Each row below holds a small network's activations on one input, seen along a few directions.
Each table varies a few parts of the input and shows all the possible inputs, shuffled.
Descriptions start from the smaller parts, as in this example, which fits no table here: one of 4 places along a line, together with either a single point or one of 9 places along a line or (one of 2 separate values, together with one of 5 places around a ring).
Shared parts are said once, and a part with two or three values counts as separate values.
In the rows, 128 means zero.

Other details of the inputs vary at random and push rows far along two fixed directions, the same in every table; ignore that.
To show where, the next rows are all for the same input, with only those details redrawn:
[121 150 171 110 176 183 101 180  89 123 148]
[177 162  66 145 155 163 108 122 150 102 174]
[ 96  91 152 133  71  95 139  81 130 122 115]
[ 99 130 195 107 152 164 110 169  84 130 132]
[167 137  54 156 109 124 126  78 170 101 160]
[ 95  90 153 133  70  94 139  80 130 123 114]

A family of inputs:
R1: [111  94 141 154  80  52 136 113 117 141  96]
R2: [ 96 121 107 144  89 104 118  77 155 131 108]
R3: [ 81 107 178 122  99 103 110 125 120 135  97]
R4: [117 127 184  95 136 141 119 174  81 133 133]
R5: [123 113  74 140  51  88 159  44 157 117 118]
R6: [ 99  63 133  95 122  57 152 110 163 128  86]
R7: [103 158 162 112 179 197 104 168  87 133 143]
R8: [158 110 118 103 181 137 175 148 169 131 144]
R9: [110  66 133  90 135  82 168 112 148 120 112]
R10: [159 146  83 143 136 147 116 112 147 106 161]
R11: [162 146  63 168 107 157 149  70 186 129 155]
R12: [ 63 113 190 133 112 100 132 147  75 154  72]
R13: [172 159 113 147 154 186 129 144 151 127 165]
R14: [192 169  39 155 118 166 154  93 181 123 160]
R15: [110 170 144 101 166 169  98 182  97 136 120]
R16: [115 105 193 107  76 120 167 125 111 156 100]
R17: [156 173  51 183 176 151 101 129 143 124 146]
R18: [148 102 135 137  64 104 164  95 153 141 128]
R19: [103  97 172 102 215 106 134 198 100 141  96]
R20: [194 170  58 120 146 149 122 131 135 112 163]
R21: [110 132 157 156 153 123 105 160 100 136 113]
R22: [141 136 115 144 124  89 126 135 110 138 107]
R23: [127 138 150 106 134 123 100 169 110 135 125]
R24: [173 178  89 111 161 145  97 164 127 124 141]
Q: Changing only one part turns R22 into R20. The same change can be made to R17. Which row results?
A: R7
Q: Describe the family of inputs behind these rows.
A: one of 4 places along a line, together with either a single point or one of 5 places around a ring
Q: Start at R21 and move only the place on the line of 4, one step at a time. The first step leads to R3. Which rows follow, in order?
A: R10, R13
Q: Change only the place on the ring of 5 in R23. List by row number the other rows that result.
A: R2, R3, R15, R24
Q: Which other rows agree with R18 in the place on the line of 4? List them by row number.
A: R8, R11, R13, R14, R16
